data = [-13 -15   6   6  -8  18 -34  -4 -29 -29 -37  44  26]
data[0] -> -13
data[6] -> -34
data[12] -> 26

x =
[[ -9.2 -19.5  10.5 -27.1  80.5  21.8   9.6  -5.5  11.6   0.2]
 [ 13.6  17.2   3.7  13.6 -35.3 -26.1  -4.6   4.7   9.5  12.3]
 [ -4.2 -23.7   0.1  19.8 -55.2 -22.3   3.4  -8.2 -32.6 -29.7]
 [ 18.4  11.9  -8.9 -25.9  80.5  21.8   9.6  -4.3  23.8  25.3]
 [  2.4   0.1  -1.2  15.0 -55.2 -26.1   8.9   5.9 -29.4  -6.9]
 [ 18.4   9.4  -5.2   9.5  14.8   3.5  -5.8   0.1  23.6  25.3]
 [ 15.1  10.4   2.6  11.5 -12.8  -2.7  -7.6   3.2  19.6  10.9]
 [  1.1 -18.7  -4.8   0.2  -0.1   1.5   4.9  -7.9  -4.5   8.6]
 [ -2.1   5.0  -7.1 -14.1  57.0  21.8  -1.3  -4.4  23.8  21.7]
 [  0.7  -5.0  10.5   9.3 -17.2  -4.1  -5.5  -4.0   9.5  -6.5]
 [  1.4 -22.7   9.1 -27.1  62.8  18.8   7.7  -8.3   3.7   7.3]
 [  1.3 -14.8  10.5  -8.8  47.8  12.4  -6.6   3.5   7.9   3.5]
 [ 18.4  17.2  -8.9  19.8 -55.2 -22.7  -7.6   5.9  23.8  25.3]
 [-12.7 -22.6   8.3 -27.1  55.3  21.0   9.0  -1.0  -4.3  -1.2]
 [-12.7 -23.7  -6.7   9.6 -41.3 -21.3   5.8  -8.3 -40.1 -29.7]
 [-10.4 -23.7   8.8   8.9 -42.3  -8.7   9.6  -8.3 -40.1 -14.2]]
x[-16][0]	-9.2
x[-16][-7]	-27.1
x[4][3]	15.0
x[6]	[15.1, 10.4, 2.6, 11.5, -12.8, -2.7, -7.6, 3.2, 19.6, 10.9]
x[:, 0]	[-9.2, 13.6, -4.2, 18.4, 2.4, 18.4, 15.1, 1.1, -2.1, 0.7, 1.4, 1.3, 18.4, -12.7, -12.7, -10.4]
x[-7][-2]	9.5
x[-12][-10]	2.4
x[-10][-6]	-12.8
x[-9][-5]	1.5
x[-4][-5]	-22.7
x[7][-7]	0.2
x[:, -6]	[80.5, -35.3, -55.2, 80.5, -55.2, 14.8, -12.8, -0.1, 57.0, -17.2, 62.8, 47.8, -55.2, 55.3, -41.3, -42.3]
x[4]	[2.4, 0.1, -1.2, 15.0, -55.2, -26.1, 8.9, 5.9, -29.4, -6.9]
x[-6][-4]	7.7
x[7][-6]	-0.1
x[-5][9]	3.5
x[14][-9]	-23.7
x[-9][-2]	-4.5
x[-5][-6]	47.8
x[3][7]	-4.3
x[8][0]	-2.1
x[-15][2]	3.7
x[-7][-7]	9.3
x[4][-1]	-6.9
x[-9][2]	-4.8
x[9]	[0.7, -5.0, 10.5, 9.3, -17.2, -4.1, -5.5, -4.0, 9.5, -6.5]
x[:, 9]	[0.2, 12.3, -29.7, 25.3, -6.9, 25.3, 10.9, 8.6, 21.7, -6.5, 7.3, 3.5, 25.3, -1.2, -29.7, -14.2]
x[10][9]	7.3
x[-16]	[-9.2, -19.5, 10.5, -27.1, 80.5, 21.8, 9.6, -5.5, 11.6, 0.2]
x[-6][-8]	9.1
x[14][6]	5.8
x[-4]	[18.4, 17.2, -8.9, 19.8, -55.2, -22.7, -7.6, 5.9, 23.8, 25.3]
x[-9][-4]	4.9
x[8]	[-2.1, 5.0, -7.1, -14.1, 57.0, 21.8, -1.3, -4.4, 23.8, 21.7]
x[14]	[-12.7, -23.7, -6.7, 9.6, -41.3, -21.3, 5.8, -8.3, -40.1, -29.7]
x[-13]	[18.4, 11.9, -8.9, -25.9, 80.5, 21.8, 9.6, -4.3, 23.8, 25.3]
x[-14][-1]	-29.7
x[12][1]	17.2
x[12][-6]	-55.2
